A small network was shown many inputs. Here are its activations along a few directions, one row for each input.
Each table varies a few parts of the input and shows all the possible inputs, shuffled.
Descriptions start from the smaller parts, as in this example, which fits no table here: one of 3 separate values, together with either a single point or one of 11 places along a line or (one of 4 places along a line, together with one of 5 places around a ring).
Shared parts are said once, and a part with two or three values counts as separate values.
In the rows, zero is written as 128.

Other details of the inputs vary at random and push rows far along two fixed directions, the same in every table; ignore that.

Rows:
x1: [ 91 122 143 108  83 145 120 150 130 146 156]
x2: [127 132 119 171 180 147 140 117 122 164 151]
x3: [ 97 136 145  66  80 138  88 143 169  66  89]
x4: [142 126 149 113  76 144 173 132 133 152 169]
x5: [115  91 182 114  79 121 100 122 138  95 165]
x6: [133 138 157 128 112 174 132 147 168 129 154]
x7: [147 134  99 146 135  94 180 128 101 144 110]
x8: [160  92 108 175 218 117 122  83  96 168 146]
x9: [137 178 181 113  97 152 123 149 146 106 125]
x10: [131 134  77 114 158  91 105 108 102  69  55]
x11: [102 133  95 127 146 105  93 102 119  93  93]
x12: [115  93 152 115  93 165 179 136 149 193 204]
x13: [140 114 196 151 113 153 141 142 140 147 188]
x14: [103  95 133 107  86 158 131 153 137 150 167]
x15: [106 134  88 144 127 117 122 127 102 141 129]
x16: [124 199 105 107 160 130 126 159 145  92  31]
x17: [112 158  81 101 133 100  89 121 136  54  44]
x18: [124 141 174 102 121 149  91 134 171 124 126]
x19: [122  63 115 152 165 120 120  81  90 144 172]
x20: [ 85 147 158  73  82 130  82 136 158  75  97]
x21: [110 166 124  88  49 136 106 165 152  85 104]
x22: [132 191 114 116 108  98 158 128 105 125  88]
x23: [148 156 189 111  82 148 130 169 166  89 123]
x24: [100 184 156  85  68 132 149 153 152 135 118]
x25: [155 164 139 130 154  89  95 128 132  88  68]
x26: [124 104  99 153 138 117 137 116  76 159 155]
x27: [138  67 165 126 145 175 116 121 169 168 189]
x28: [117 172  88 140 137 104 161 117 111 152 108]
x29: [165  70 170 134 133 165 119 111 151 153 199]
x30: [141 109 120 162 184 133 107  97 134 156 148]
x31: [131 133  74 149 150 119 176 114 113 168 129]
x32: [134 165  54 123 141  89 127 138  82  94  45]
x33: [132  73 144 138  83 134 140 146 117 144 188]
x34: [115 157 123 140 179 140 135 135 126 146 102]
x35: [152  89 168 147 131 180 154 130 138 163 203]
x36: [138 136  83 173 174  74 181 108  72 167 111]
x37: [116 147 169 105  41 116 112 164 130  96 134]
x38: [172  97  93 170 218  95 125 105 107 134 100]
x39: [150 138 107 132 166 129 101 118 153 113  96]
x40: [136  44  84 169 195  96 133  90  85 134 143]
Description of these inputs: one of 2 separate values, together with one of 4 places along a line, together with one of 5 places around a ring.
Question: The inputs of x28 and x31 match in every part but the choice among 2 separate values. If x5 is changed in the same way as x28 into x31, which row does it become?
Answer: x40
Question: Which other rows does x3 become when the place on the line of 4 takes its other values? List them by row number.
Answer: x10, x17, x40

Rows:
x41: [127 116 155 109 108 162 132 113 162 134 166]
x42: [108  82 121 131 121 132 121 126 109 153 176]
x43: [120 160 145  77  60 138 130 136 157 105 114]
x44: [120 164 146  70  59 128 125 146 163 102 114]
x45: [147 111  90 158 199 134 137 131 113 160 125]
x46: [122 116 174 152 122 155 132 118 145 155 195]
x47: [107  54 159 142 153 137 135 114 109 163 184]
x48: [129 129 128 125 104 136 142 160 136 143 128]
x49: [132 131  82 171 181 105 150 102  74 172 125]
x50: [150  97 116 153 192  90 146 107  91 129 104]
x51: [105 154 167  87  72 150  82 146 159  72 116]
x52: [153  99 170 118 101 142 108 130 155 120 173]
x53: [111 121 158  99  96 145  85 142 154 108 145]
x54: [131 162 146  94  73 142 128 177 150 107 115]
x55: [119  81  90 161 193 132 113  98  96 155 141]
x56: [112 184 145 122  88 116 133 142 131 106 111]
x57: [148 165  89 116 130  78 118 136 108  82  58]
x58: [123 178 104 134 130  89 128 133 110 131  77]
x59: [142 127 152 115  75 129 128 134 131  97 143]
x60: [132 121  78 139 188 107 134  99 127 152  94]
x61: [155  66 135 164 158 144 133  98 118 151 189]
x62: [106 125  79 138 151 109 123 118  86 117 102]
x63: [131 172 147  93  66 148 128 173 148  96  99]
x64: [119 195 164 101  59 129 122 148 138  97 113]
x65: [112 104 140 120  96 144 158 118 145 145 177]
x66: [136 116 152 152 144 149 126 109 126 169 176]
x67: [130 103 159 143 124 174 141 145 155 144 180]
x68: [137 111 166 129 111 181 132 146 155 139 177]
x69: [136 190 106 132 168  97 108 126 118 115  68]
x70: [112 103  64 154 177 107 127 107  72 144 110]
x71: [156 162 107 122 145 102 102 123 124  78  56]
x72: [116 133 150  88  63 132 134 138 164 131 138]
x73: [132  97 145 115 127 153 131 112 158 158 178]
x74: [138  67 149 154 106 139 151 117 123 145 207]
x75: [136 152 136 117 121 140 116 160 158 118  95]
x76: [103 113 136 130 128 141 104 126 138 110 141]
x77: [147 142 168 101  79 123  94 145 169  86 110]
x78: [133 112 148 162 153 150 134 104 120 168 185]
x79: [121  92 186 103 109 147 154 120 153 150 174]
x80: [135 122 115 146 192 117 158 137 102 143  93]
x81: [132 200  75 120 142 105 137 156 106  82  28]
x82: [121 100 136 119 100 150 155 112 135 153 182]
x83: [109  77 158 127 110 152  98 128 150 148 181]
x84: [147 121 134 121  94 122 127 129 122 110 132]
x85: [100 133 121 108  92 112 104 145 127 111 105]
x86: [142 194  90 118 160 120 114 151 127  87  28]
x87: [126 110  77 157 203 120 152  89 118 151 121]
x88: [149 102  80 158 162  85 139 113  93 140 109]
x89: [128 149 125 151 191  91 146 113  91 143  91]
x90: [ 95 114 123 129 109 127 124 131 117 115 141]
x91: [130  92 133 161 141 132 150 113 103 197 206]
x92: [137 120  72 143 200 119 139  89 112 151 100]
x93: [124 200  83 122 135 102 141 162 117  78  32]
x94: [135 138  92 171 201  99 127 104 104 165 104]
x95: [139 159 171 101  76 130 102 145 169  59 107]
Question: The inputs of x61 and x41 match in every part but one. If x50 is changed in the same way as x61 into x41, which row does it become?
Answer: x79
Question: What is each input in this table made of?
Answer: one of 5 separate values, together with either a single point or (one of 2 separate values, together with one of 5 places along a line)
Question: Which other rows does x46 become when the choice among 5 separate values takes its other values? List them by row number.
Answer: x67, x76, x87, x95
Question: Which other rows does x67 become when the place on the line of 5 takes its other values? List them by row number.
Answer: x45, x68, x75, x86

Rows:
x96: [129  98 106 134 148 118 134 114 111 137 129]
x97: [120  76 165 122  69 169 141 140 151 154 219]
x98: [149  91 121 151 157 125 134 120 111 141 143]
x99: [135 115 122 152 155 113 125 102 114 135 136]
x100: [142 181 144  87  77 114 104 150 150  62  67]
x101: [140 193 127  96 100 108 121 161 146  65  52]
x102: [135 149 121 134 131 126 146 125 125 140 119]
x103: [136 147 132 138 146 119 127 133 116 129 115]
x104: [147 129  81 146 169 105 150 118 105 131 103]
x105: [130 200 154  96  83 126 126 161 155  86  72]
x106: [133 108 112 137 172 144 120 116 124 123 117]
x107: [113 101  97 159 166 112 123 102  98 146 137]
x108: [129 115 190 123  90 143 113 134 155 119 170]
x109: [118 145 113 127 144 113 127 124 109 133 108]
x110: [113  91 174 122  97 143 118 121 142 141 186]
x111: [110 137 154 113  72 154 135 145 148 136 155]
x112: [135 147 127 133 137 120 126 122 117 134 125]
x113: [118 143 106 131 171 129 121 117 131 125 107]
x114: [132 121 108 128 163 136 112 127 149 138 109]
x115: [128 108  88 143 152 115 126 118 103 130 116]
x116: [108 118 178 110  67 160 116 143 147 140 190]
x117: [126 123 109 119 129 119 142 132 123 127 119]
x118: [118 108 115 143 147 133 158 116 115 171 151]
Question: What is each input in this table made of?
Answer: either one of 3 separate values or (one of 4 places along a line, together with one of 5 places around a ring)
Question: Which other rows does x102 become when the place on the ring of 5 takes its other values? List them by row number.
Answer: x99, x100, x104, x112
